Each row below holds a small network's activations on one input, seen along a few directions.
In each table, some parts of the input vary, and every possible input appears once, in random order.
Descriptions start from the smaller parts, as in this example, which fits no table here: ring(8) and (point or line(9) or (values(3) and line(6))).
Shared parts are said once, and a part with two or three values counts as separate values.

Other details of the inputs shift rows strongly along two fixed directions, in all tables alike. That doesn't count.

Rows:
r1: [  49 -108   57    2  -24   26  -58  -47   -4   22  -12    1    1]
r2: [ 17  50 -19 -39 -16 -36   2  13  -2 -45  -3  -5 -10]
r3: [ -5 -11   1  32  47  41  32 -28 -45   0  -6  -8 -15]
r4: [ 23 -11  48  10 -17 -29 -67   5  77  30 -14  19  53]
r5: [-49 -28   4  17  23  20  24  -7 -51  15 -10 -30 -25]
r6: [ 29 -36  18 -27  -8 -17 -78  18  76  27  18  53  28]
r7: [ -7  61 -21  -7  -5 -16  27  29  38   5  -5 -12   1]
r8: [-44  64 -16  -3  -3 -25 -10  22   5 -13   4  -1   5]
r9: [  34 -115   53   20  -23    6  -36  -60   -3   21   10    9    8]
r10: [-18 -25  11   9  36  25  50  -6 -34  22 -19 -42  -3]
r11: [ 17 -33  -1 -17   3  33  27 -25 -57 -13   6 -38 -24]
r12: [ -8  75  -1  -9   8 -12  20  19  29  -4   1  -7  15]
r13: [-16 -42  -6 -21  45  54  37  -5 -34 -12   5   6 -17]
r14: [-42 -23   3  22  15  29  33 -10 -35  21  -4 -23 -49]
r15: [-34  70 -17   3 -12 -15  -2  20  19  -5  11   5 -21]
r16: [  2  57 -50  14   1 -13   9  21  21 -15  -3  10  -1]
r17: [ 27 -22  33  13 -30 -31 -59  18  84  38 -20  16  38]
r18: [  7 -37   3  -2   3  26  40 -27 -52 -20  23 -42 -17]
r19: [ 29 -34  31  -8 -34  -8 -75  24  55  -6  -2  66  43]
r20: [ -9  -9  21  15  33  40  55 -18 -19  25  -5 -31 -27]
r21: [  4  49 -41 -35 -37 -23  15  -7  -5 -27   7   5  14]
r22: [ -5  62 -39   9  16 -17  -3  14   5 -25  -3   8  25]
r23: [  0  48 -19 -31 -18 -12   9  51 -13 -18  19  27  12]
r24: [ -1 -13  -8  36  40  43  36 -27 -36   5  -4  -9 -29]
r25: [-10 -30 -18  30  42  28  31 -15 -51   2 -18 -20  -5]
r26: [-40  53 -31   0 -17 -27  -2  35  13  -4  -2  -4 -10]
r27: [ 44 -29  29 -16 -52 -48 -71 -20  51   3 -13  42  27]
r28: [  8 -32   7 -18  14  11  41 -33 -62 -16 -12 -20 -34]
r29: [ -1  51 -53  12   2 -19   5  28  13 -17 -10   5  10]
r30: [  36 -121   60   26  -25    7  -35  -49    6   11   19   -4   12]
r31: [-38  73  -8   0  -5 -17  -6  19  11 -11  10   5  -7]
r32: [  1  47 -27 -41  -2 -19   7  47  -1   2  31  19   3]
Each input here is: ring(5) or ring(9) or (values(3) and ring(6)).
A walk changes only the ring(5) part. It starts at r23 and steps to r32. List the rest of the walk in order. -> r6, r13, r19
A walk changes only the ring(9) part. It starts at r11 and steps to r1. List the rest of the walk in order. -> r2, r28, r27, r21, r9, r30, r18

Rows:
r33: [ -3  94 -54 -36 -28 -35  16  41   0 -49  18  -8  13]
r34: [-28 110 -53  -1   1 -40  17  43  25 -24  -7  -7   0]
r35: [ 18 -26  16  10   4   3 -46   7  51  18   5  36  24]
r36: [ -5  93 -59 -40 -33 -39  24  32   6 -44  12  -1   8]
r37: [ 34 -22  23  -3  -4  -2 -48   7  34  15  -7  38  26]
r38: [  2 -16  22  28 -12 -19 -54   4  46  32 -19  10  10]
r39: [ 30 -28  28  -7 -35 -17 -53  -8  29   2  13  15   8]
r40: [ 25 -32  23  -2 -22 -29 -48 -12  28   0  -5  15  29]
r41: [ 27 -27  34  -5 -37 -14 -52  -3  25  -3  10  17  15]
r42: [ -4 -10  37  29 -16 -15 -48   1  46  34  -2  19  12]
r43: [-18  97 -60 -28  -2 -27  13  53   6 -39   5  20  11]
r44: [  8 -24  27  -3 -15  -4 -59  10  29  14  -2  41  12]
r45: [ -4 -31   1  -6  14  15  39 -25 -49 -11  -5 -22 -13]
r46: [ 33 -34  18   0 -36 -21 -41 -10  32  -2  -4  23  18]
r47: [ 12 -10  23  34  -2 -13 -53  -6  49  25 -20  16  13]
r48: [-27 -25   6  -3  36  40  36   0 -30  12  13  -6 -26]
r49: [-24 118 -51   5   2 -30  22  35  24 -20   6   0  14]
r50: [ -9 -21  -5   5  36  41  27 -10 -49  -1  -7   2 -15]
r51: [-17 100 -42 -46 -19 -45  16  27   4 -46  17  -4  10]
r52: [-11 -22  13 -16  29  35  34   0 -47   9   0  -4 -23]
r53: [ -4  98 -51 -44 -27 -39  17  29   7 -46  26  -2  -4]
r54: [-32 -24   1   3  32  40  26  -3 -39   5   8  -1 -27]
r55: [-17  -9   2  27  37  33  34 -20 -24  13 -21 -30 -23]
r56: [  7 -17  24  29  -9 -15 -48   2  55  25 -23   8  13]
r57: [  1 -22   3  -5  44  40  43  -4 -33  10   1  -7 -12]
r58: [  7 -34  -9  -6  10  17  40 -27 -46  -9   3 -20 -26]
r59: [-25 -14   7  32  30  27  43 -10 -28  19  -9 -27 -14]
r60: [ 42 -28  17   0 -32 -12 -44 -16  31  -3  -2  27  19]
r61: [ -2 100 -54 -37 -15 -38  22  21   8 -50   8   0  18]
r62: [-11 -26  14 -12  10  22  32 -23 -50 -12   6 -26 -21]
r63: [ -2 -11  34  24 -12 -17 -54   0  48  29 -14  15   1]
r64: [ 44 -26  17   2 -26 -13 -51 -15  31  -3   7  16  20]
r65: [-34  -8  14  26  29  23  31 -14 -35  21  -5 -21 -33]
r66: [-32  -9  17  18  25  33  38 -14 -24  19 -10 -32 -27]
r67: [ 11 -24   2   2  15  31  33 -23 -52 -18   4 -22 -12]
r68: [  3 -31  -5  -6   7  23  31 -18 -52  -6   9 -30 -22]
r69: [ 11 -32  17   9  -1  -4 -44  16  51  18   5  33  21]
r70: [  3 -24   3  -3  20  26  34 -29 -48 -17   0 -24 -10]
r71: [  8 -33  -7  -3  12  19  37 -23 -47 -11   6 -24 -24]
r72: [ -3  92 -59 -40 -33 -38  23  34   4 -45  13   1   6]
r73: [-27  95 -60 -31   2 -22  21  57  24 -24  21  10  11]
r74: [  2  92 -58 -35 -28 -39  26  33   7 -52  11   4   6]
r75: [-31 -14   4  30  26  25  37  -9 -35  26  -6 -26 -18]
r76: [  5 -31   2   1  11  24  35 -14 -53 -17   4 -24 -15]
r77: [-30 -14   2  30  29  22  32 -10 -37  24 -10 -26 -24]
r78: [-26 -14   3  35  34  20  35 -11 -34  17 -12 -22 -24]
r79: [ 39 -27  18   1 -32 -14 -43 -18  33  -2  -4  25  21]
r80: [-18  -8   6  27  34  37  40 -20 -22  15 -16 -30 -15]
r81: [ -7 -27   1 -12  28  33  35   3 -49  13  -5  -8 -15]
r82: [ 14 -26  -7  -3  16  26  35 -32 -47 -11   7 -21 -21]
r83: [ 26 -30  25  -3  -3  -8 -39  18  46  21  -1  31  24]
r84: [-28 -30 -10   6  31  39  27   0 -41   9   3  -5 -18]
r85: [-12  94 -55 -43 -25 -44  21  30   4 -42   9  -5  15]
r86: [  6 -32  12  14  -5  -4 -54  12  41  12   0  39  20]
r87: [-16  99 -43 -46 -25 -43  20  27   6 -46  15  -1   6]
r88: [-27 -14   5  36  31  23  40 -10 -33  19  -8 -22 -17]
r89: [ 23 -33  23  -6 -32 -21 -51  -6  28   2   0  10  26]
r90: [ -1 -12  34  20 -14 -12 -52   0  54  29 -16   9   4]
r91: [ -1 -28   1 -15   5  20  36 -29 -46  -5  10 -19 -34]
r92: [  3 -32  -8  -9   6  20  34 -22 -50  -3   8 -27 -24]
r93: [ 12 -25  11  15  -1   3 -55   4  42  11   1  41  23]
r94: [ 21 -32  22  -8 -27 -27 -52 -11  26   7  -3  12  29]
r95: [ 43 -29  11  -3 -27 -17 -46 -22  35   1   2  23  16]
r96: [ 11  -9  28  35  -8  -7 -42  -5  52  29  -9  16  27]
r97: [ -9 -28   2 -11  34  35  42   6 -36  18   3 -13 -15]
r98: [ 28 -33  24  -1 -27 -22 -48  -7  30  -5  -2  14  26]
r99: [  4  94 -59 -33 -22 -40  19  34   6 -52  20  -6   7]
r100: [-29 -14   6  26  25  28  40  -9 -30  26  -7 -30 -14]
r101: [-19 -28  -6  -1  27  35  26   0 -52   7  -5  -4 -18]
r102: [ 33 -35  11  -9 -37 -23 -47 -13  31   9   3  17  13]
r103: [ 25 -29  29  -9 -41 -18 -44 -12  31   2   3  24   9]
r104: [  3 -17  23  23 -14 -14 -51   3  52  32 -21   5  13]
r105: [-13 -23  14 -15  34  36  41   2 -35  15   8  -9 -23]
r106: [-24 -15   6  27  30  30  42 -11 -23  16 -17 -33 -18]
r107: [ 28 -29  28 -10 -41 -17 -46 -10  30   1   4  26   8]
r108: [-33  -9  18  23  25  30  40 -12 -29  23  -2 -26 -23]
r109: [ 10  -9  24  39  -4 -14 -51  -7  46  27 -12  21  17]
r110: [-28 -15   5  21  25  31  38 -10 -26  23 -15 -36 -18]
r111: [ -3 102 -53 -36 -10 -41  18  20   5 -51  10  -3  21]
r112: [ 28 -29  24  -4  -8  -9 -46  15  33  16  -8  35  24]
Changing only one part turns r83 into r97. The same change can be made to r74. Which row results? -> r72
Changing only one part turns r52 into r81. The same change can be made to r90. Which row results? -> r104
Changing only one part turns r99 into r64. The same change can be made to r112. Which row results? -> r37
What do these inputs look like to the network? -> line(4) and (ring(5) or ring(6) or ring(9))
Change only the ring(5) part in r50. List by row number the other rows that result. -> r35, r37, r57, r93
A walk changes only the ring(5) part. It starts at r52 and steps to r44. List the rest of the walk in order. -> r54, r48, r105
Change only the ring(9) part in r107. List by row number the other rows that result. -> r39, r41, r51, r53, r62, r87, r91, r103
A walk changes only the ring(9) part. It starts at r60 and steps to r95. List the rest of the walk in order. -> r82, r64, r67, r70, r111, r61, r79
